Here are a small network's activations along a few directions, averaged over the inputs that share one value of a field.
Related values have similar rows: they may be neighbours, one step apart, or belong to one group.
In the rows, zero is written as 128.

Other fields shift rows strongly along two fixed directions, in all tables alike. That doesn't count.
To show where, the next rows are all for the same value of a field, averaged over different records:
[176 144  79 115 116 125 140 145 150 156 132 105 137 136 135 123 158 109
 153]
[ 97 135 150  82 181 176  92  30  69 116 113  75 121 148 169 171 100 129
  64]
[ 38 125 240 150 221  73  97  91  94  34 156 169  88  53 113  64  52 109
 117]
[142 141 102  72 148 193 105  46  86 157 104  54 138 175 177 192 134 128
  75]
[129 129 142 154 152  68 138 168 159  98 158 161 111  80 114  66 123 102
 175]
[181 143  61  80 117 182 122  89 115 179 107  58 142 182 171 178 164 124
 114]
[114 129 161 152 161  68 131 157 148  86 162 166 105  78 112  64 109  99
 168]
[137 135 119 121 148 119 126 122 131 126 133 113 124 121 138 113 131 112
 136]

W, 15 values:
w5: [132 107 137 166  85 129 148 173 149 137 122 171 149 141 103 126 153 135
 137]
w2: [ 77 125 154 131 137 121 103 121  91 113 162 143 154 129 133 142 115 134
 108]
w6: [ 64 112 205  97 193 141  94  53  54  69 126 111  81 101 152 141  63 145
  67]
w10: [ 91 136 162  95 185 160  94  41  70 107 118  87 117 136 159 152  94 127
  75]
w9: [127 112 153 154 139 124 130 134 152 110 108 152 110  94  93  94 116 133
 151]
w1: [154 132 107 133 103  95 146 183 139 141 144 151 123 126 122 126 128 143
 144]
w12: [125 108 163 181  79  65 152 226 161 115 150 184 122  90  81  91 140 138
 164]
w7: [118 124 131 131 103 112 126 176 116 132 156 147 139 125 131 140 131 144
 108]
w8: [187 131  79 155  46 115 177 198 206 174 108 156 151 137  90 105 173 132
 191]
w4: [ 91 134 132 141 128 148 134 101 143 116 113 140 146 133 121 139 109 124
 134]
w13: [112 132 133 152 130  83 126 167 145 111 159 162 129 122 128  90 118 123
 171]
w14: [210 117  55  94  68 167 146 151 150 193  91  86 122 162 124 166 173 140
 129]
w15: [144 127 125 120  98 140 135 149 135 149 102 126 114 147 114 149 136 161
 119]
w11: [112 124  94 128 102 183 134  99 115 166 109 111 177 180 144 181 161 135
  92]
w3: [185 142  61 140 103 157 147 127 168 160 109 115 145 148 123 129 165 117
 152]
Each value of W is a pair of two hidden parts, and every pair occurs once (5 first parts, 3 second parts).
Q: Changing only the second part turns w2 into w10. w11 has the same second part as w2; what does that change turn w11 into?
A: w3
Q: Changing only the second part turns w15 into w14. w1 has the same second part as w15; what does that change turn w1 into?
A: w6

L, 12 values:
l3: [222 175  25  75 129 126 141 136 143 176 147  58 150 169 191 147 165 101
 156]
l9: [ 49 112 207 179 183  87 104 120 133  62 147 182 132  76 105  58  87 116
 162]
l5: [186 161  29 128 119 103 172 179 205 161 143 123 149 129 131  95 175  76
 204]
l12: [176 113 125 156 146  74 136 200 171  99 142 152  74  59  84  45 125 115
 193]
l11: [ 49 114 250  73 192 180  78   6  29  84  81  69  85 141 169 190  54 164
  15]
l8: [111 143 120 109 134 108  97 114  99 130 169 112 122 136 140 140 124 118
 119]
l4: [ 67 119 170 142 114 158 121  88 103 107 102 157 131 141 116 151  81 170
  97]
l10: [153 113  99 106 105 223 130  52 108 169  60  87 136 198 145 189 151 141
  83]
l7: [107 101 157 122 104  96 134 191 127 132 137 176 116 113  99 124 113 169
 121]
l2: [112 131 175 168 156  99 139 106 161  79 122 166  91  53  79  56 101  91
 157]
l1: [176 126  52  91  58 175 139 161  94 198 140  78 184 191 176 217 196 141
  86]
l6: [128 127 126 187  95 107 144 183 163 141 145 175 165 131 102 124 164 133
 141]
Each value of L is a pair of two hidden parts, and every pair occurs once (2 first parts, 6 second parts).
Q: Changing only the second part turns l1 into l8. l6 has the same second part as l1; what does that change turn l6 into?
A: l9
Q: Changing only the second part turns l7 into l3. l4 has the same second part as l7; what does that change turn l4 into?
A: l5

D, 12 values:
d3: [130 124 133 192 106  38 157 244 198 108 173 214 133  81  80  44 144 101
 218]
d2: [156 132  79  95  86 180 128 113 115 177 105  92 144 183 143 193 146 161
  96]
d5: [115 142 140  81 176 148 102  60  94 119 118  77 115 138 164 147  98 127
 101]
d8: [194 135  44 107  63 148 150 174 147 191 123  91 150 174 142 169 182 136
 142]
d11: [ 51 122 216 124 188 106  96  91  65  67 154 137 102  88 142 125  73 131
  76]
d4: [140 118 120  85 132 185 111  71  87 147  98  77 118 152 148 174 128 144
  78]
d12: [ 58 122 205 151 177  94 101 102  92  71 159 162 119  91 128  99  87 119
 110]
d6: [162 120 126 159 104  96 152 187 173 130 122 161 111 110  94  90 139 133
 169]
d7: [ 67 120 181 151 145 120 117 118 114  91 132 165 131 111 116 117  91 142
 119]
d1: [138 142 102 110 159 155 122  81 120 126 121 105 128 139 149 134 122 111
 120]
d9: [161 131  99 151 114 113 143 162 173 144 133 136 140 115 108 101 161 109
 168]
d10: [163 128  92 129  86 154 157 135 159 166  97 118 146 154 123 144 165 123
 139]
Each value of D is a pair of two hidden parts, and every pair occurs once (2 first parts, 6 second parts).
Q: Changing only the second part turns d1 into d10. d12 has the same second part as d1; what does that change turn d12 into?
A: d7
Q: Changing only the second part turns d11 into d2. d5 has the same second part as d11; what does that change turn d5 into?
A: d6

V, 15 values:
v1: [129 153  92  95 140 191 125  51 116 154  99  83 161 184 167 182 136 126
  97]
v10: [ 83 138 167 215 165  14 140 206 187  64 197 218 129  39  81  15 118  77
 216]
v8: [215 134  49 109  85 106 154 212 149 174 156 110 131 140 136 134 189 110
 159]
v14: [146 133 121  80 136 163 108  84  82 143 110  72 109 164 165 183 109 152
  73]
v2: [124 135 133 111 179 123 110  96 102 106 149 110 121 104 153 114 109 112
 118]
v11: [193 117 103 140  92 106 154 195 178 154 111 133 100 116  93 102 163 144
 162]
v13: [ 95 120 160  99 129 135 106 101  68 133 143 108 140 144 159 171 123 142
  73]
v4: [ 77 113 171 150 134 160 115  74 103 104 106 155 125 129 111 137  98 148
  94]
v15: [149 140  81  51 149 199 107  39  92 163  92  43 123 179 173 190 122 134
  82]
v5: [ 63 114 238 124 209 142  91  27  83  57  95 125  75  87 119 103  53 131
  93]
v6: [221 131  37 173  50 118 197 220 241 182 106 149 153 136  92  84 208  90
 227]
v9: [ 85 125 155 179 129  79 138 174 149  95 153 195 137 106 101  86 111 127
 171]
v12: [ 35  95 252 165 165  92 111 136 104  48 132 199  86  55  80  88  54 148
 103]
v7: [159 138  90 109  67 136 142 163 130 167 130 110 148 160 141 166 150 155
 122]
v3: [146 134  71 121  90 157 121 141 138 175 141 110 181 180 147 164 178 125
 130]
Each value of V is a pair of two hidden parts, and every pair occurs once (5 first parts, 3 second parts).
Q: Changing only the second part turns v4 into v9. v11 has the same second part as v4; what does that change turn v11 into?
A: v14
Q: Changing only the second part turns v6 into v10. v5 has the same second part as v6; what does that change turn v5 into?
A: v2
